Each row below holds a small network's activations on one record, seen along a few directions.
Here are examples, each followed by its value of one field, KAV.
Other fields move the rows too, some of them a lot.
In the rows, zero is written as 500.
Random noise pushes rows far along 3 fixed directions. That doesn't count. These rows show it; they differ only by the noise:
[483 511 504 535 454 556 496 458 554 430 562 461 515 485 463 455 464 442
 513 500 458 519 507 544 544]
[534 492 496 510 415 490 527 458 426 439 531 391 446 459 523 526 389 600
 472 404 480 504 439 489 483]
[424 424 570 400 418 521 505 424 715 419 539 657 345 501 483 580 537 248
 535 620 579 574 616 414 572]
[624 615 606 569 377 557 427 427 500 333 640 419 564 515 473 390 454 600
 584 459 459 495 312 790 534]
[328 349 399 438 511 505 598 484 595 546 445 532 365 440 493 611 455 285
 412 531 509 556 732 181 531]

[650 696 667 558 457 498 342 522 467 368 768 383 575 511 483 390 494 608
 495 463 419 374 260 779 498] => mes
[477 489 375 712 742 313 641 684 250 642 527 256 616 376 544 348 499 645
 339 317 426 302 477 299 496] => fot
[325 528 424 458 563 565 547 543 510 553 565 419 447 429 615 580 476 401
 269 504 427 510 686 244 451] => dugaf
[550 469 555 482 482 482 478 486 561 529 506 668 407 454 561 587 603 446
 523 539 594 488 508 498 527] => biber
[383 573 505 492 509 641 348 514 708 430 624 529 556 554 408 365 594 336
 570 594 443 554 487 623 545] => gume
[691 531 521 460 385 407 454 383 293 470 406 503 518 518 527 570 419 700
 581 404 535 484 392 699 440] => pulez
[648 478 741 366 447 262 517 456 433 484 526 564 300 489 545 709 486 543
 437 492 612 407 443 395 427] => mes
[581 561 623 695 663 382 617 655 496 532 636 469 595 390 510 389 649 427
 546 559 581 350 440 509 602] => fot
[233 496 398 463 507 607 445 578 636 410 684 377 355 415 674 416 453 413
 247 592 417 449 462 274 543] => vuk
[432 471 450 481 479 465 500 452 486 510 502 477 471 537 483 519 508 551
 450 459 505 495 538 502 481] => pulez
[474 727 497 600 493 626 355 462 346 424 602 296 655 535 565 378 440 722
 368 387 300 450 393 753 410] => dugaf
[590 467 573 453 443 405 591 505 431 482 520 541 355 405 549 644 476 626
 491 463 597 509 427 406 468] => biber
[460 478 586 405 408 485 381 587 422 430 551 417 404 468 537 518 415 588
 393 399 519 432 429 509 465] => zevek
[566 632 437 640 599 615 520 508 392 569 410 403 852 539 343 338 435 584
 574 432 372 517 444 745 464] => gume
[321 546 458 457 401 557 336 484 444 346 664 347 349 500 699 420 385 705
 273 473 406 416 273 472 442] => vuk

Here are new rows. What is KAV for each?
[590 501 635 509 489 302 640 574 361 487 512 481 372 410 575 505 474 627
 473 411 583 401 369 387 458] => fot
[463 553 628 541 552 481 462 535 597 418 602 627 501 513 465 361 624 349
 574 569 518 436 459 564 563] => fot
[545 541 699 338 299 642 372 340 802 308 622 798 411 610 459 499 611 251
 695 685 619 614 445 830 549] => pulez
[368 433 576 372 488 422 500 572 648 423 598 672 205 463 597 590 581 283
 485 565 629 480 521 256 546] => fot
[381 597 551 492 429 567 392 510 549 338 699 376 441 476 653 335 453 600
 338 555 420 406 272 550 518] => vuk
[531 397 589 334 385 373 585 495 534 430 544 611 192 415 610 710 492 549
 444 473 648 522 453 270 459] => biber
[491 567 450 661 585 567 503 523 586 480 616 370 696 466 417 296 546 400
 496 523 404 446 548 605 619] => pulez
[418 518 549 429 415 506 444 523 522 369 651 433 299 421 697 549 432 565
 361 566 543 462 324 426 497] => vuk
